Each row below holds a small network's activations on one input, seen along a few directions.
In each table, some parts of the input vary, and every possible input appears once, in random order.
Descriptions start from the smaller parts, as in this example, which fits no table here: values(2) and (point or ring(11) or (line(4) and ring(8))).
Shared parts are said once, and a part with two or three values counts as separate values.
In the rows, zero is written as 128.

Other details of the inputs shift rows strongly along two fixed directions, in all tables alike. That doesn't count.
These rows show it; all are for the same input, with only those details redrawn:
[171 117 155  93 133 142  93 163 171 233 131 132 166 120  90]
[159 141 166 124 160 143 135 118 122 139 149 178 171 150 126]
[ 63 123  93 184 149 118 176 132  93  45 117 104  92 137 165]
[158 149 170 133 168 144 151 104 103 107 154 190 171 160 139]
[ 89  97  92 142 121 120 121 183 151 164 102  64  97 103 114]
[ 94 142 126 176 164 128 181 107  82  39 137 151 123 156 168]
[126 101 116 116 125 127 102 182 168 207 112  86 127 103  96]
[ 89 133 117 173 156 125 173 122  92  54 130 131 113 147 162]

Table:
row 1: [ 79 103   6 102  89  77 123 171 147 129 121  82  40 109 124]
row 2: [142 142 150 147 148 130 156  84  91  78 142 172 158 157 153]
row 3: [133 157 154 137 120 133 142  73 100  61 139 154 139 132 150]
row 4: [108 122 113 134  82 118  99 122 143 116 113  76 101  94 127]
row 5: [195 152 176 116 112 135 109  74 120 126 157 188 195 148 149]
row 6: [135 119 129 106 110 135  98 145 156 181 105  87 117 104  91]
row 7: [159 141 166 124 160 143 135 118 122 139 149 178 171 150 126]
row 8: [159 133 159  93 132 154  92 155 165 210 123 128 139 118  79]
row 9: [129 146 152 125 121 138 129  96 116  96 128 138 132 133 132]
row 10: [199 114 164  76  98 140  72 140 178 249 129 137 185 116  87]
row 11: [181 137 181 109 145 146 126 109 122 165 152 182 178 151 122]
row 12: [ 77  96  70 152  79 101 114 156 138 125  91  41  87  87 145]
row 13: [ 85 104  27  92  93  85 120 165 159 113 111  83  15  98 113]
row 14: [ 86 148 135 161 152 133 168  97  77  37 124 135  98 144 157]
- The inputs of row 14 and row 11 match in every part but one. If row 8 is changed in the same way as row 14 into row 11, which row does it become? => row 7
- What is each input in this table made of? => values(2) and (point or line(6))

Table:
row 15: [112 103  81 113 111 106 124 139 122 154 108  95 107 128 116]
row 16: [150 158 188 153 163 157 137 104 116 104 141 167 173 153 135]
row 17: [ 96 110 106 154 146 134 138 178 148 144 116  89 120 119 129]
row 18: [160 142 175 135 173 147 157 107 109 119 154 198 181 164 145]
row 19: [166 131 175 129 165 140 159  99 103 121 151 196 179 163 143]
row 20: [ 52 155  99 178 126 124 157 124  93  41 118  88  91 130 150]
row 21: [225 129 168  56 134 132 100 116 160 206 149 195 165 143  94]
row 22: [116 102  77 128  79 103  97 158 178 130 120  87 102  90 132]
row 23: [ 63 137  58 184  91  94 152 108  99  37 125  95 102 126 191]
row 24: [ 90 130 105 128  96 125 111 155 137 155 100  68 100 102 110]
row 25: [106 121 121 122 112 128 111 144 154 131 116  94  87 103 112]
row 26: [ 72 112  67 153 128 100 158 144 113  62 110  96  51 121 151]
row 27: [145  99 125  77  92 131  72 168 192 223 105  76 102  81  77]
row 28: [151 164 145 111 156 141 128 123 117 142 165 182 170 158 122]
row 29: [162 101 132  70  97 129  77 150 184 214 106  88 113  92  84]
row 30: [147 101 113  78  79 129  75 156 166 241  95  64 125  87  74]
row 31: [155 157 147 102 150 135 128 113 109 144 157 188 169 161 125]
row 32: [ 79 105 109 175 129 115 161 115  89  58  95  77  95 114 156]
row 33: [119  89 100 162  85 112 102 166 157 156 120  67 125  98 151]
row 34: [126 123 143 159 162 118 190  84  73  52 139 169 144 165 168]
row 35: [131 163 139 146 171 126 176  84  85  28 163 211 121 166 164]
row 36: [ 67 106 106 180 125 116 154 136 103  74  90  64  86 109 150]
row 37: [102 127 110 123  98 126 118 135 121 143 104  84 109 108 115]
row 38: [164 155 151 116 163 143 132 114 131 117 171 201 143 149 124]
row 39: [199 134 160  60 126 142  90 130 145 236 147 181 187 146  87]
row 40: [146 150 164 119 139 149 115 111 144 119 153 160 135 132 112]
row 41: [157 152 194 145 158 154 137  94 108 107 138 178 176 151 137]
- What is each input in this table made of? => values(3) and (point or (values(2) and line(4)))
- The inputs of row 16 and row 20 match in every part but the values(3) part. If row 32 is changed in the same way as row 16 into row 20, which row does it become? => row 30
- Change only the values(2) part in row 35. List by row number the other rows that result. => row 25
- Change only the line(4) part in row 17. List by row number the other rows that result. => row 18, row 19, row 34

Table:
row 42: [151 137 140 118 121 128 127 102 123 120 143 155 147 137 140]
row 43: [148 147 171 148 151 147 143  95 113  97 135 161 175 148 141]
row 44: [129 158 170 155 149 150 145 107 104  92 148 164 161 147 147]
row 45: [122 130 113 117 129 123 127 136 135 130 124 120 108 127 121]
row 46: [186 138 190 106 161 152 131 114 120 176 146 191 197 158 118]
row 47: [180 125 174 104 133 150  94 140 149 226 134 136 188 128  92]
row 48: [134 114 115 103 101 123  99 147 153 176 113  97 114 106 101]
row 49: [113 106  91 120 106 114 108 164 153 159 113  88 100 104 117]
row 50: [123 117 103 121 119 119 119 151 146 144 125 113 112 121 122]
row 51: [145 149 145 120 143 133 140 100 108  98 144 170 137 148 134]
row 52: [100 113  89 138 110 110 126 145 136 123 115  92  95 113 134]
row 53: [111 101  87 121  93 112 106 163 156 167 108  72  98  96 115]
row 54: [105 134 108 134 141 123 146 126 116  92 130 130 102 132 134]
row 55: [149 130 144 100 112 131 109 116 138 156 131 135 139 123 113]
row 56: [110 135 114 136 126 121 140 114 112  90 124 126 105 130 138]
row 57: [ 98 116  92 137 126 114 135 147 134 113 126 110  98 122 133]
row 58: [ 74 128 131 198 156 127 182 108  79  17 119 115  99 137 175]
- What is each input in this table made of? => values(5) or (values(2) and line(6))
- Change only the values(2) part in row 48. List by row number the other rows that result. => row 53
